Each row has a name. Each question is about the rows just above it. Places in a row count from 0.

J_478: -58  9  -52  57  6
J_68: -58  24  -52  57  6
J_953: -58  9  14  57  6
Changed J_68: -58  23  -52  57  6. Place and old value:
1, 24
Changed J_68: -58  24  -52  57  5. Place and old value:
4, 6

J_2: 39  -16  0  -26  -6  0  -1  2  16  5  -5  -26  -10  4  6  -10  2  7  -3  -25  -15  -24  0  -22  14  -23  -1  -3  -16  5  2  -11
J_535: 8  -3  6  9  -12  20  -6  -6  4  1  9  4  -6  1  5  -2  17  0  -4  0  11  -21  1  -10  1  -1  -5  -7  -4  4  -8  9
J_25: 33  -13  10  -2  -21  27  -9  -8  15  3  12  -8  -17  2  10  -8  26  4  -8  -10  7  -43  1  -25  8  -13  -13  -12  -15  8  -11  9
J_627: 5  0  2  4  -6  7  -2  -2  2  1  4  1  -2  0  2  -1  1  -1  -2  0  5  -7  -1  -5  1  -1  -3  -2  -2  0  -4  3
J_241: 24  -11  4  -6  -11  11  -4  -2  10  4  4  -10  -8  2  4  -5  10  2  -3  -11  1  -22  0  -17  6  -12  -9  -6  -11  3  -5  1
J_580: 43  -33  -12  -19  -15  -17  -1  19  20  14  -3  -30  5  9  -8  -4  -22  -1  2  -18  -12  -1  -22  -37  16  -30  -21  6  -13  -23  7  -20
J_902: 37  -14  11  -2  -23  31  -9  -10  18  3  13  -9  -19  2  12  -9  30  3  -9  -13  8  -48  3  -27  9  -14  -15  -14  -17  11  -13  10
43  -33  -12  -19  -15  -17  -1  19  20  14  -3  -30  5  9  -8  -4  -22  -1  2  -18  -12  -1  -22  -37  16  -30  -21  6  -13  -23  7  -20 is in which row?
J_580
One entry of J_627 was changed: 5  0  2  4  -6  7  -2  -2  2  1  4  1  -2  0  2  -1  1  -1  -2  0  5  -7  -1  -5  1  -1  -3  -2  -1  0  -4  3. Where, and from what?
28, -2
Places of -2 in row J_627:
6 7 12 18 27 28
Changed J_535: 8  -3  6  9  -12  20  -6  -6  4  1  9  4  -6  1  5  -2  17  0  -4  0  11  -21  1  -10  1  -1  -6  -7  -4  4  -8  9. Place and old value:
26, -5
Right after 19 comes
20

J_365: -3  32  26  25  35  27  38  35  -6  11  25  -13  38  -9  24  23  35  32  38  32  19  16  -8  -3  32  -11  -9  16  29  41  30  -12  26  18  4  -6  35  26  29  -17  35  -12
J_771: 45  10  -29  20  -11  43  -29  -35  41  -30  7  19  -30  5  -37  -36  -28  1  -11  -23  -39  -22  45  35  43  -4  43  18  -26  -22  -11  20  0  -38  -10  12  34  -50  -1  25  10  10
J_934: -10  36  12  -32  44  -33  -16  -3  -12  38  -32  33  -12  40  23  22  -12  -32  -34  -23  28  22  -10  2  -18  42  -7  -14  -9  -24  -25  30  -30  28  36  29  -30  4  -20  30  -6  26
J_300: 45  10  -29  20  -11  3  -29  -35  41  -30  7  19  -30  5  -37  -36  -28  1  -11  -23  -39  -22  45  35  15  -4  43  18  -26  -22  -11  20  0  -38  -10  12  34  -33  -1  25  10  10
Where do -3  32  26  25  35  27  38  35  -6  11  25  -13  38  -9  24  23  35  32  38  32  19  16  -8  -3  32  -11  -9  16  29  41  30  -12  26  18  4  -6  35  26  29  -17  35  -12 appear?
J_365
Places of 35 in row J_365:
4 7 16 36 40
Places of 43 in row J_771:
5 24 26

J_406: -2  18  -9  -8  0  12
J_990: 1  3  -6  -13  24  11
J_887: 44  -7  44  -6  -6  -6
J_450: -10  42  -20  0  -28  20
J_144: 29  39  -9  8  -32  7
J_139: 30  10  18  7  -35  -11
J_542: -10  -16  -20  0  -28  20
One entry of J_450 was changed: -10  42  -20  0  -27  20. Where, and from what?
4, -28
Places of 30 in row J_139:
0
One entry of J_887 was changed: 44  -8  44  -6  -6  -6. Where, and from what?
1, -7
Where does -2  18  -9  -8  -1  12 differ from J_406, and what was there?
4, 0
At which places does J_887 hold -6?
3 4 5
Changed J_406: -2  18  -9  -9  0  12. Place and old value:
3, -8
Where does 30  10  18  6  -35  -11 differ from J_139, and what was there?
3, 7

J_857: 14  -3  -17  15
J_552: 44  1  -40  -18
J_402: 9  10  9  -10
J_566: -2  -2  21  -2
J_556: -1  3  16  -10
J_316: 7  -39  -1  17
The entry that follows -40:
-18
At which places does J_402 hold 9?
0 2
Right after 10 comes
9
One entry of J_857 was changed: 13  -3  -17  15. Where, and from what?
0, 14
Changed J_402: 9  9  9  -10. Place and old value:
1, 10
Places of -2 in row J_566:
0 1 3

J_360: -35  -59  -43  13  22  -7  -23
J_401: -35  -52  -48  22  22  -12  -42
J_788: -24  -50  -8  21  35  -8  -33
One entry of J_788 was changed: -24  -50  -8  21  36  -8  -33. Where, and from what?
4, 35
Changed J_788: -24  -50  -9  21  35  -8  -33. Place and old value:
2, -8
The entry that follows -12:
-42
Places of -24 in row J_788:
0
Where does -24  -50  -8  21  35  -9  -33 differ from J_788, and what was there?
5, -8

J_915: 8  -3  4  -3  -19  4  -2  5  17
J_134: -43  -3  -14  16  4  24  29  -5  -30
J_896: 44  2  20  -10  -18  -4  -2  -21  -31
J_81: -28  0  -35  26  -3  29  19  -3  -21
J_74: -2  8  -4  -26  3  7  22  -23  -2
J_624: -14  -4  -2  37  43  -48  -39  54  -15
J_612: 32  -4  15  11  -1  -14  -25  -14  26
J_735: -17  -6  -9  -7  12  26  21  -4  -3
What comes right after 16 in the named rows?
4
The entry that follows -6:
-9

J_976: 20  23  -37  43  -52  -52  12  12  -52  42  -40  45  -29  56  -32  48  8  20  18  -52  7  12  22  -37  38  -10  7
J_182: 19  -1  -10  -15  36  -32  2  28  46  53  39  24  22  -30  -42  26  36  -16  -46  -7  -18  -43  -31  -22  -19  10  41
J_744: 44  36  -20  -3  -12  -47  -36  37  16  31  -31  20  -38  44  0  20  -9  -35  28  20  -31  44  -2  20  -31  -8  20
At which places does J_182 hold 36?
4 16
Every place of 44 in J_744:
0 13 21
Every place of -37 in J_976:
2 23
At which places does J_182 hold -16?
17
Changed J_182: 19  -1  -10  -15  36  -32  2  28  46  53  38  24  22  -30  -42  26  36  -16  -46  -7  -18  -43  -31  -22  -19  10  41. Place and old value:
10, 39
Places of -31 in row J_744:
10 20 24

J_691: -25  -29  -27  2  15  -36  -13  7  25  -3  -23  35  -1  -4  -35  0  -18  41  17  27  20  -34  8  11  -12  4  4  -29  -27  -53  20  12  13  0  20  -7  -2  22  -22  5  26  -23  31
J_790: -25  -29  -27  2  15  13  -13  7  25  -3  16  35  -1  -4  -35  0  -18  41  17  27  -1  -34  8  11  -12  4  4  -29  -27  -53  20  12  13  0  20  -7  -2  22  -22  5  26  -23  15
J_464: -15  6  7  7  12  13  -15  5  4  16  16  22  -10  -44  8  -2  10  25  13  22  -1  -47  0  -42  -31  4  10  9  8  -32  13  2  41  13  -2  -1  16  8  -33  -21  -3  31  6
Right after -36 comes
-13
One entry of J_464 was changed: -15  5  7  7  12  13  -15  5  4  16  16  22  -10  -44  8  -2  10  25  13  22  -1  -47  0  -42  -31  4  10  9  8  -32  13  2  41  13  -2  -1  16  8  -33  -21  -3  31  6. Where, and from what?
1, 6
Changed J_790: -25  -29  -27  2  15  13  -13  7  25  -3  16  35  -1  -4  -35  0  -18  41  17  27  -1  -34  8  11  -12  4  4  -29  -27  -54  20  12  13  0  20  -7  -2  22  -22  5  26  -23  15. Place and old value:
29, -53
One entry of J_691 was changed: -25  -29  -27  2  15  -36  -13  7  25  -3  -23  35  -1  -4  -35  0  -18  41  17  27  20  -34  8  11  -12  4  4  -29  -27  -53  19  12  13  0  20  -7  -2  22  -22  5  26  -23  31. Where, and from what?
30, 20
Right after -32 comes
13
One entry of J_790 was changed: -25  -29  -27  2  15  13  -13  7  25  -3  16  35  -1  -4  -35  0  -18  41  17  27  -1  -34  8  11  -12  4  4  -29  -27  -53  20  12  13  0  20  -7  -1  22  -22  5  26  -23  15. Where, and from what?
36, -2

J_58: -8  2  -8  -8  11  11  2  1
J_442: -27  8  10  8  8  2  -7  1
J_859: 5  10  -27  -1  -1  -1  5  5
Places of -1 in row J_859:
3 4 5
Places of 1 in row J_58:
7
Whose row is -8  2  -8  -8  11  11  2  1?
J_58
Where does -8  2  -8  -7  11  11  2  1 differ from J_58, and what was there?
3, -8
At which places does J_58 hold 11?
4 5
One entry of J_859 was changed: 5  10  -27  -1  -1  -1  5  4. Where, and from what?
7, 5

J_736: -12  3  3  10  7  32  -6  42
J_907: 21  1  -6  -28  -16  -44  4  -48
J_302: 45  7  -15  11  6  -6  -10  -18
J_340: 20  7  -42  8  2  3  -5  -39
J_962: -49  0  -23  -28  16  0  5  -38
The entry that follows -5:
-39
One entry of J_340 was changed: 20  7  -42  7  2  3  -5  -39. Where, and from what?
3, 8
Changed J_962: -49  0  -23  -27  16  0  5  -38. Place and old value:
3, -28
Right after 10 comes
7
Right after 2 comes
3
Changed J_340: 20  7  -42  8  2  3  -5  -38. Place and old value:
7, -39
Right after -16 comes
-44

J_171: 37  15  -20  4  4  -28  -48
J_686: 29  -47  20  -47  -36  -43  14
J_115: 6  13  4  -45  27  39  13
J_886: -36  3  55  -17  -30  19  -16
J_218: -35  -56  15  0  -23  -8  4
What comes right after -20 in the named rows?
4
One entry of J_115 was changed: 6  13  4  -44  27  39  13. Where, and from what?
3, -45
At which places does J_686 hold -47?
1 3

